Each row below is a small network's average activation on inputs in which a field has the value named, seen along a few directions.
Related values have similar rows: they may be neighbours, one step apart, or belong to one group.
(in the rows, 500 means zero)
Random noise pushes rows far along 4 fixed directions. That doesn't count. These rows show it; they differ only by the noise:
[692 626 445 504 555 673 615 604 653 297 421 549 738 491 605 459 663 488
 558 304]
[356 466 554 594 487 506 465 444 296 536 628 487 502 541 412 602 562 493
 496 498]
[554 277 432 553 463 141 514 489 311 537 524 319 254 392 218 449 552 536
 481 689]
[626 644 544 651 425 474 540 532 260 428 309 485 533 427 464 590 542 586
 507 733]
[512 697 591 522 487 696 453 567 439 421 455 492 598 534 468 495 583 573
 544 475]
[452 291 454 655 468 230 553 411 223 552 585 441 391 443 357 619 551 468
 463 638]


LINAF, 20 values:
dape: [561 429 354 628 418 389 681 454 381 473 398 530 508 446 499 550 551 479
 479 603]
sos: [479 384 256 413 491 463 562 479 765 507 577 503 484 503 572 326 552 417
 473 170]
kat: [103 546 724 650 509 575 301 418 252 675 727 513 525 676 494 747 445 510
 454 611]
bulut: [661 287 359 339 509 203 520 582 713 481 503 304 252 457 218 154 644 556
 524 452]
bota: [601 600 590 459 614 598 492 576 573 440 462 511 616 543 584 528 524 504
 577 487]
poni: [644 664 493 565 474 651 593 463 571 456 275 689 631 413 730 530 388 441
 475 476]
zet: [324 398 430 540 398 469 534 363 342 656 580 583 411 436 511 596 356 420
 451 508]
kazo: [540 486 547 490 567 449 485 497 536 546 525 498 561 478 567 577 430 465
 515 601]
kezo: [630 428 433 411 536 345 532 588 578 434 456 360 394 488 352 326 623 571
 533 460]
dezo: [316 654 706 332 470 794 316 546 544 627 550 592 442 557 477 426 302 591
 522 415]
zan: [472 213 199 480 575 345 646 395 640 428 610 530 527 513 535 399 595 350
 470 184]
ruva: [605 294 368 436 597 316 619 466 704 536 472 551 477 411 636 477 397 369
 491 464]
tamu: [402 555 424 413 492 771 469 481 731 432 565 569 615 598 578 359 568 486
 540  96]
dele: [573 492 537 534 531 515 557 533 527 462 540 571 677 540 692 725 448 407
 489 562]
fav: [435 666 488 467 403 709 518 520 478 508 385 624 562 494 653 484 436 490
 434 446]
felo: [711 408 389 589 503 255 619 535 456 412 350 445 452 416 519 585 582 498
 418 785]
rit: [605 228 388 369 574 260 556 440 723 519 566 390 372 393 493 428 415 426
 468 465]
pel: [585 657 529 541 471 550 462 560 459 401 393 472 561 504 500 508 578 550
 564 618]
sen: [306 387 645 582 565 559 463 369 506 637 722 646 549 561 636 683 398 442
 499 417]
neton: [565 463 589 395 565 363 431 559 569 504 565 393 387 530 373 435 462 530
 500 626]
The values of LINAF form a ring.
Going along LINAF from dele by way of its neighbour kazo, in what order are kat, bulut, dezo, tamu, felo, neton met? -> dezo, tamu, bulut, felo, kat, neton
List every value one step from zet, in the order listed. -> poni, fav
List every value one step from rit, in the order listed. -> ruva, sen

TET, 14 values:
pizus: [457 763 727 686 367 596 449 502 196 580 371 519 590 631 467 662 478 696
 491 949]
gokam: [454 447 453 546 497 472 453 425 375 470 567 438 412 552 420 451 644 460
 568 370]
derar: [719 439 437 529 462 238 622 504 532 358 275 301 319 352 295 219 589 582
 502 511]
tukop: [535 577 500 420 412 391 438 591 546 578 281 433 201 356 373 306 393 611
 419 627]
ziki: [173 480 522 351 384 677 329 386 528 724 788 473 379 641 309 338 415 466
 496 369]
rir: [330 373 434 606 539 404 415 393 389 475 611 528 464 593 439 571 614 491
 545 453]
giga: [511 640 719 199 514 582 243 702 644 546 494 388 264 473 297 282 367 670
 573 544]
zosu: [490 495 501 411 459 519 418 494 511 644 535 465 386 430 517 444 397 467
 503 432]
betes: [909 595 550 269 525 290 363 780 636 432 172 228 237 266 248 223 364 682
 536 887]
til: [685 431 485 452 573 362 545 673 619 473 496 328 499 468 390 408 574 525
 477 569]
sumug: [687 689 295 431 391 641 675 554 598 361 232 576 682 454 655 447 504 504
 454 514]
nozas: [573 410 524 476 607 305 506 530 558 427 469 414 442 416 519 602 457 553
 484 642]
feror: [517 633 533 592 465 566 408 572 384 366 406 435 485 534 440 535 604 595
 553 628]
gan: [904 338 269 510 653 510 941 500 899 329 449 758 883 405 877 499 550 292
 531 193]
The values of TET form a line.
Going along TET from sumug by way of its neighbour ziki, in what order are pizus, derar, nozas, gan met? -> gan, nozas, pizus, derar
List every value one step from rir, in the order listed. -> gokam, feror
